A small network was shown many inputs. Here are its activations along a few directions, one row for each input.
In each table, some parts of the input vary, and every possible input appears once, in random order.
A made-up example of a description, with smaller parts first: ring(8) and (point or line(9) or (values(3) and line(4))).
Shared parts are said once, and a part with two or three values counts as separate values.
(in the rows, 100 means zero)

Rows:
row 1: [105,102,116,59,97,88,152,87,99,50,123,98,46,131,111,84,95,71,112,112]
row 2: [114,100,125,25,96,64,163,89,84,23,109,112,42,107,114,82,85,50,117,121]
row 3: [32,112,100,69,40,44,142,58,137,87,102,101,131,48,116,146,50,109,48,102]
row 4: [152,101,117,46,148,63,80,138,33,43,66,128,90,83,90,88,96,57,132,105]
row 5: [59,108,71,151,100,83,40,98,112,154,76,89,186,67,90,157,93,149,62,64]
row 6: [143,90,115,73,101,115,115,117,85,88,93,123,62,88,102,59,100,71,122,131]
row 7: [69,100,99,82,43,72,105,89,124,125,70,126,149,7,106,124,53,109,59,121]
row 8: [72,105,94,124,87,124,128,71,135,103,141,69,78,154,110,102,117,115,95,89]
row 9: [62,96,80,143,50,114,86,81,149,169,93,98,155,52,105,125,85,136,58,103]
row 10: [24,109,80,129,47,86,122,51,163,130,125,73,136,93,115,147,82,135,47,84]
row 11: [148,86,109,107,113,146,104,119,92,104,107,106,57,125,101,52,125,84,137,121]
row 12: [145,90,123,56,99,103,120,118,79,76,87,132,63,78,101,61,92,58,125,137]
row 13: [37,109,91,105,57,82,132,57,145,108,123,81,116,94,111,133,77,117,58,90]
row 14: [73,108,82,127,110,79,49,105,92,131,74,98,166,69,86,142,88,130,73,70]
row 15: [152,88,124,39,100,92,126,120,71,61,80,136,59,66,105,57,89,48,128,141]
row 16: [107,104,86,146,141,121,45,119,82,125,94,85,127,129,85,109,129,127,111,70]
row 17: [103,88,82,169,95,167,82,100,133,161,118,80,100,132,101,82,137,129,109,101]
row 18: [99,94,103,100,71,109,105,98,116,125,91,112,111,64,96,91,87,102,86,117]
row 19: [105,101,114,77,103,102,146,87,103,58,132,90,44,148,112,82,108,78,119,107]
row 20: [146,98,102,114,162,117,57,137,53,86,92,97,89,143,86,83,133,94,142,84]
row 21: [142,101,104,99,157,98,61,133,48,79,85,106,91,123,87,88,121,90,132,87]
row 22: [144,102,114,63,149,72,73,135,39,58,71,124,93,94,87,92,101,69,128,99]
row 23: [97,106,95,109,121,78,58,115,77,109,74,103,143,80,81,123,95,114,89,78]
row 24: [144,89,113,91,108,128,108,117,89,96,102,115,60,105,102,57,112,78,129,126]
row 25: [108,106,93,115,136,94,54,122,73,110,83,96,130,102,86,114,108,116,105,77]
row 26: [106,102,123,42,95,75,157,87,92,38,117,107,46,119,111,86,89,60,114,117]
row 27: [75,96,91,119,61,111,96,89,131,147,92,107,134,53,101,110,80,117,70,109]
row 28: [110,92,94,138,91,152,92,102,122,141,111,94,95,112,100,78,120,115,107,109]
row 29: [100,100,76,177,145,138,36,118,96,145,102,71,132,150,85,113,144,140,115,64]
row 30: [71,106,99,93,82,96,138,73,124,88,130,80,80,127,111,107,98,106,89,95]
row 31: [67,111,89,91,92,39,58,105,84,109,52,118,180,22,92,156,62,122,59,81]
row 32: [65,101,83,155,90,141,117,71,148,122,149,55,83,174,110,105,133,127,98,83]
row 33: [109,98,108,93,108,119,141,88,105,66,137,82,40,167,110,77,123,85,124,101]
row 34: [60,106,103,86,67,81,142,67,130,87,122,87,93,106,106,115,84,102,75,97]
row 35: [142,102,106,81,150,84,67,134,44,70,77,114,93,105,87,91,109,82,126,92]
row 36: [110,93,100,107,86,124,101,104,111,126,99,105,97,85,101,82,101,105,100,115]
Q: Changing only one part turns row 24 into row 21. The same change can be made to row 11. Which row results?
A: row 20
Q: What do these inputs look like to the network?
A: values(3) and (point or line(5) or line(6))
Q: Change only the line(5) part in row 2. List by row number the other rows that result.
A: row 1, row 19, row 26, row 33

Rows:
row 37: [81,103,81,160,97,116,42,114,107,162,75,99,165,71,87,123,104,156,81,85]
row 38: [93,97,105,101,77,127,138,80,123,94,132,96,55,126,114,79,97,91,102,116]
row 39: [60,109,88,91,81,62,87,87,106,115,82,95,157,49,89,139,70,115,56,82]
row 40: [87,102,76,148,111,116,46,110,104,157,84,87,155,82,81,115,109,134,80,79]
row 41: [70,102,87,120,59,121,134,64,152,130,132,80,92,115,115,104,102,120,73,105]
row 42: [81,106,74,149,118,112,72,92,111,132,115,70,117,138,101,124,124,143,87,65]
row 43: [184,90,118,80,162,119,85,149,41,60,94,109,49,142,91,51,128,67,162,106]
row 44: [95,108,98,119,144,119,102,97,94,75,136,58,75,196,91,101,145,106,127,66]
row 45: [53,118,87,92,92,57,112,68,114,90,113,79,124,107,105,148,86,119,62,72]
row 46: [128,93,89,121,130,117,62,126,80,109,81,103,110,106,103,96,122,98,128,99]
row 47: [76,92,93,128,53,116,122,72,149,129,116,95,104,93,108,102,101,107,77,112]
row 48: [78,90,86,123,49,126,109,84,146,154,101,98,122,54,106,96,83,118,69,112]
row 49: [166,86,108,93,150,119,75,138,44,86,75,120,69,114,84,61,124,76,142,102]
row 50: [151,78,123,66,91,124,136,114,85,86,93,130,37,86,103,40,101,61,129,143]
row 51: [133,96,120,38,123,59,112,118,50,44,72,132,69,81,93,84,86,59,116,110]
row 52: [73,95,95,128,39,128,103,87,151,160,91,108,139,48,102,105,81,132,67,118]
row 53: [167,87,135,51,105,123,145,123,83,61,112,121,20,116,106,30,106,50,150,149]
row 54: [106,104,93,127,136,119,75,108,82,95,115,86,85,152,95,100,121,106,115,74]
row 55: [87,103,86,145,118,115,52,111,105,150,93,91,144,103,85,120,109,127,94,84]
row 56: [76,118,106,71,110,62,115,85,86,53,113,95,90,120,99,125,83,84,89,84]
row 57: [59,105,92,104,84,51,101,76,109,88,96,94,133,83,103,144,84,111,68,77]
row 58: [152,98,105,106,141,120,56,135,59,102,79,118,99,93,94,76,118,94,132,102]
row 59: [87,97,81,159,111,106,59,99,107,130,98,85,130,117,94,121,124,130,92,73]
row 60: [120,110,117,46,113,62,94,114,64,61,78,128,103,63,97,99,81,72,105,110]
row 61: [98,102,100,65,102,60,103,105,85,66,78,113,111,73,112,119,83,80,102,105]
row 62: [59,108,95,92,88,60,94,89,107,107,90,101,143,68,100,142,68,113,71,86]
row 63: [115,86,103,90,71,125,125,100,122,108,101,113,82,81,116,77,100,77,113,139]
row 64: [150,105,131,24,136,60,122,128,48,19,92,122,52,110,95,75,91,46,136,118]
row 65: [80,103,110,93,84,126,163,68,132,73,151,69,45,170,110,80,122,92,115,107]
row 66: [54,111,95,99,69,64,83,91,109,121,72,105,170,40,90,147,66,133,56,87]
row 67: [77,91,95,121,57,124,116,85,147,148,110,103,110,75,110,100,83,113,82,118]
row 68: [139,89,118,78,81,127,118,110,100,102,98,128,67,67,112,55,94,77,118,142]
row 69: [65,118,108,71,117,61,142,74,98,31,130,70,74,160,107,124,103,92,104,74]
Q: Changing only one part turns row 51 into row 50. The same change can be made to row 62. Which row results?
A: row 67
Q: What do these inputs look like to the network?
A: values(3) and (line(5) or line(6))
Q: Change only the values(3) part in row 57. List by row number the other rows that result.
A: row 47, row 59
Q: Which other rows agree with row 44 in the values(3) part? List them by row number.
A: row 37, row 40, row 42, row 43, row 46, row 49, row 54, row 55, row 58, row 59

Rows:
row 70: [30,105,89,103,23,78,137,54,164,126,108,94,138,49,121,139,62,126,45,108]
row 71: [53,104,76,174,83,135,74,82,144,166,118,69,143,118,96,127,113,157,73,75]
row 72: [83,106,70,165,121,110,9,122,97,175,67,93,195,66,80,140,107,152,79,68]
row 73: [156,94,114,93,142,139,110,123,72,72,121,94,33,165,99,48,136,80,152,108]
row 74: [54,99,70,156,77,104,76,76,137,152,101,82,150,91,100,139,104,135,62,78]
row 75: [156,88,111,77,136,109,111,118,65,58,104,110,40,138,101,61,126,55,142,113]
row 76: [135,97,130,32,108,85,145,105,69,40,104,121,37,106,96,61,89,49,121,123]
row 77: [183,92,115,90,175,113,46,164,25,75,63,122,87,114,78,63,133,73,163,103]
row 78: [142,101,123,48,130,86,122,118,61,36,102,115,47,122,107,72,101,59,139,115]
row 79: [41,111,81,127,71,80,89,77,133,131,99,84,157,75,106,150,81,140,59,79]
row 80: [36,106,88,112,48,76,112,64,142,134,100,91,147,58,96,139,70,132,40,88]
row 81: [130,96,132,23,84,86,169,97,92,35,114,125,27,97,120,61,78,42,125,144]
Q: What do these inputs look like to the network?
A: values(2) and (point or line(5))
Q: Changing only the values(2) part turns row 75 into row 74. The same change can be made to row 78. Which row results?
A: row 79

Rows:
row 82: [94,99,126,30,58,71,183,75,120,46,120,111,49,88,120,84,68,58,98,135]
row 83: [127,96,106,78,128,107,113,110,79,76,104,98,65,133,99,79,119,80,129,104]
row 84: [81,104,88,139,90,122,75,99,119,144,101,90,132,91,98,112,99,136,86,91]
row 85: [141,94,116,86,130,107,88,125,63,82,90,118,75,109,82,71,108,73,125,107]
row 86: [91,104,85,138,92,104,60,96,114,135,91,101,145,77,99,120,109,119,80,92]
row 87: [80,102,78,141,90,105,82,79,121,132,110,88,119,103,103,120,109,120,72,82]
row 88: [33,104,99,81,23,71,159,46,155,98,115,99,110,61,117,128,60,103,48,111]
row 89: [77,101,83,131,103,95,65,104,106,132,85,95,147,85,97,132,96,127,86,83]
row 90: [130,98,114,80,129,98,103,119,68,66,96,102,74,125,92,80,114,85,129,100]
row 91: [136,95,108,82,135,97,90,127,64,73,88,112,79,113,100,85,106,78,134,105]
row 92: [136,98,115,85,123,127,102,125,76,87,101,106,68,117,97,65,107,91,135,112]
row 93: [76,105,83,127,99,95,80,93,114,129,98,81,138,98,95,126,105,131,79,78]
Q: What do these inputs look like to the network?
A: values(2) and (point or ring(5))
Q: Changing only the values(2) part turns row 84 into row 92. The same change can be made to row 87. Which row results?
A: row 83

Rows:
row 94: [99,105,91,116,115,94,79,104,93,100,98,95,112,111,104,115,107,111,103,86]
row 95: [106,97,108,82,93,102,130,89,103,82,115,103,65,115,103,84,99,77,104,110]
row 96: [84,102,103,86,80,80,106,95,108,95,88,110,121,67,105,115,81,95,90,109]
row 97: [58,116,95,108,94,81,85,86,101,127,99,89,139,82,74,128,76,137,53,67]
row 98: [79,105,103,84,85,84,130,84,115,80,113,90,94,109,110,111,92,98,96,100]
row 99: [74,106,96,96,86,78,111,84,111,88,101,95,113,96,109,123,93,107,87,93]
row 100: [128,97,110,100,120,127,103,111,85,90,110,99,66,133,90,69,120,87,125,104]
row 101: [115,101,99,112,129,114,85,113,86,97,104,88,94,134,92,92,124,103,120,88]
row 102: [112,100,92,126,130,105,67,114,82,107,93,92,113,122,89,105,123,112,111,81]
row 103: [45,88,75,173,53,146,88,77,169,177,113,76,142,83,111,122,102,153,58,101]
row 104: [93,101,96,94,102,91,112,90,104,88,109,91,92,115,106,106,103,94,99,94]
row 105: [108,101,97,104,110,96,75,115,89,108,84,111,119,82,101,107,95,100,105,102]
row 106: [92,99,116,72,77,93,148,83,115,75,119,102,67,109,107,88,88,82,100,116]
row 107: [102,105,98,102,115,102,98,103,96,91,110,90,93,123,107,102,107,102,112,93]
row 108: [121,96,98,114,124,107,63,125,79,114,78,108,120,93,86,97,110,101,114,96]
row 109: [102,99,112,71,73,90,128,95,108,90,97,113,91,71,105,89,82,89,95,121]
row 110: [115,100,110,89,106,114,116,101,95,85,115,102,65,122,105,79,104,86,116,109]
row 111: [89,101,89,108,103,84,93,91,100,96,97,95,111,103,103,119,103,102,91,87]
row 112: [137,93,107,99,117,121,86,124,78,107,87,111,89,96,89,71,112,95,120,109]
row 113: [99,98,95,96,97,86,88,102,96,104,84,111,119,73,100,111,91,91,93,102]
row 114: [125,97,106,88,103,109,98,114,89,102,93,114,89,85,103,81,96,94,111,114]
row 115: [116,94,104,81,90,97,111,102,96,98,93,114,88,77,101,85,92,85,98,115]
Q: What do these inputs look like to the network?
A: values(2) or (line(4) and ring(5))
Q: Which other rows belong to the same alternative as row 97? List them by row number.
A: row 103

Rows:
row 116: [134,100,121,64,143,86,102,124,55,53,95,109,68,127,87,82,104,69,133,97]
row 117: [73,107,108,64,57,60,124,86,116,92,88,116,125,36,113,121,53,98,72,118]
row 118: [90,98,71,149,122,93,47,112,102,119,83,90,150,108,110,143,118,116,107,79]
row 119: [97,91,74,158,106,130,59,106,120,140,94,91,134,105,114,116,126,113,112,97]
row 120: [146,89,100,124,121,151,72,130,82,138,95,104,84,103,86,56,120,111,121,107]
row 121: [57,106,91,125,72,118,101,75,130,150,114,86,123,90,81,110,87,131,56,85]
row 122: [108,93,107,69,77,100,146,83,116,73,117,110,57,101,121,81,95,59,107,129]
row 123: [47,110,92,139,79,118,111,67,134,135,133,70,106,135,84,114,104,143,63,73]
row 124: [138,101,122,57,136,86,96,127,47,52,79,122,77,100,87,78,100,70,130,105]
row 125: [102,97,110,84,85,101,156,73,122,58,139,91,42,144,124,86,111,72,113,115]
row 126: [103,96,106,63,90,76,145,83,106,55,111,97,66,113,117,96,102,68,109,112]
row 127: [70,95,96,130,56,131,108,79,137,168,106,96,122,73,80,95,87,137,58,101]
row 128: [65,104,102,82,53,100,147,69,144,100,123,97,90,87,122,106,75,95,81,119]
row 129: [134,99,96,120,138,137,67,124,75,121,103,97,86,122,86,73,120,103,119,92]
row 130: [48,112,89,118,88,80,89,81,112,127,103,83,139,91,78,135,78,135,51,65]
row 131: [105,98,108,53,88,63,129,91,88,52,89,121,81,76,117,104,84,64,102,117]
row 132: [133,106,98,102,149,99,49,131,49,100,75,110,111,99,82,97,110,108,111,80]
row 133: [109,81,79,161,90,142,65,111,128,158,85,101,133,87,113,101,127,120,113,112]
row 134: [141,103,104,97,143,95,44,139,50,115,66,122,121,74,76,90,100,105,109,93]
row 135: [106,96,81,135,108,88,35,124,97,133,61,113,169,55,104,133,106,113,101,97]
row 136: [153,86,124,78,106,138,116,126,81,91,99,118,50,106,91,39,110,72,136,133]
row 137: [59,107,100,76,66,75,146,70,133,81,119,83,99,98,119,120,83,105,81,103]
row 138: [57,108,105,95,61,100,157,60,149,85,145,80,73,130,126,111,93,108,87,106]
row 139: [92,96,71,153,118,106,57,107,109,121,89,80,144,117,110,132,133,121,111,81]
row 140: [51,110,89,121,84,94,99,77,120,130,109,74,132,101,77,123,94,140,55,68]
row 141: [87,96,74,173,114,131,69,97,124,124,111,73,117,149,118,119,142,126,119,84]
row 142: [127,105,95,110,157,99,55,128,56,100,90,98,102,127,81,100,114,107,114,73]
row 143: [113,95,113,50,81,61,123,102,88,65,78,132,90,52,112,98,73,62,99,130]
row 144: [63,109,102,67,63,61,130,76,116,78,97,106,115,61,119,127,64,101,75,106]
row 145: [130,104,95,114,151,113,65,124,65,103,97,87,97,136,81,89,129,112,118,75]
row 146: [121,84,111,75,60,114,150,90,124,89,107,118,55,83,120,65,93,67,107,144]
row 147: [96,98,75,140,114,92,40,115,95,119,69,101,160,81,111,140,115,117,104,86]
row 148: [142,96,121,73,124,124,112,119,74,74,108,109,52,124,91,55,111,65,135,117]
row 149: [56,108,101,73,70,61,137,73,123,79,113,93,106,88,120,131,68,100,78,99]
row 150: [80,96,106,87,36,114,153,76,152,117,113,106,89,70,121,91,74,102,82,134]
row 151: [138,99,120,68,137,99,112,119,64,55,102,98,62,137,87,71,119,73,136,100]
row 152: [146,99,127,53,130,84,91,138,48,66,69,134,85,75,81,72,90,68,128,119]
row 153: [126,103,97,135,145,139,78,115,79,105,122,79,71,167,90,78,136,117,125,78]
row 154: [66,110,98,107,76,77,78,92,107,141,80,107,158,38,73,124,64,132,45,83]
row 155: [135,100,121,87,129,124,122,110,80,60,129,92,38,169,94,61,127,78,141,104]
row 156: [56,113,92,111,81,80,83,84,106,127,89,95,148,63,79,131,74,136,48,71]
row 157: [99,96,107,60,95,62,136,87,96,53,104,108,72,103,118,107,87,63,105,109]
Q: What do these inputs look like to the network?
A: ring(6) and (point or line(6))
Q: Changing only the ring(6) part turns row 146 into row 127. The same change can be made to row 131. Which row results?
A: row 156
Q: Start at row 152 and move only the ring(6) part, one step at a time. The first step leads to row 143. Which rows follow, in order?
A: row 117, row 154, row 135, row 134
Q: Change only the line(6) part in row 144. List by row number the other rows that result.
A: row 117, row 128, row 137, row 149, row 150
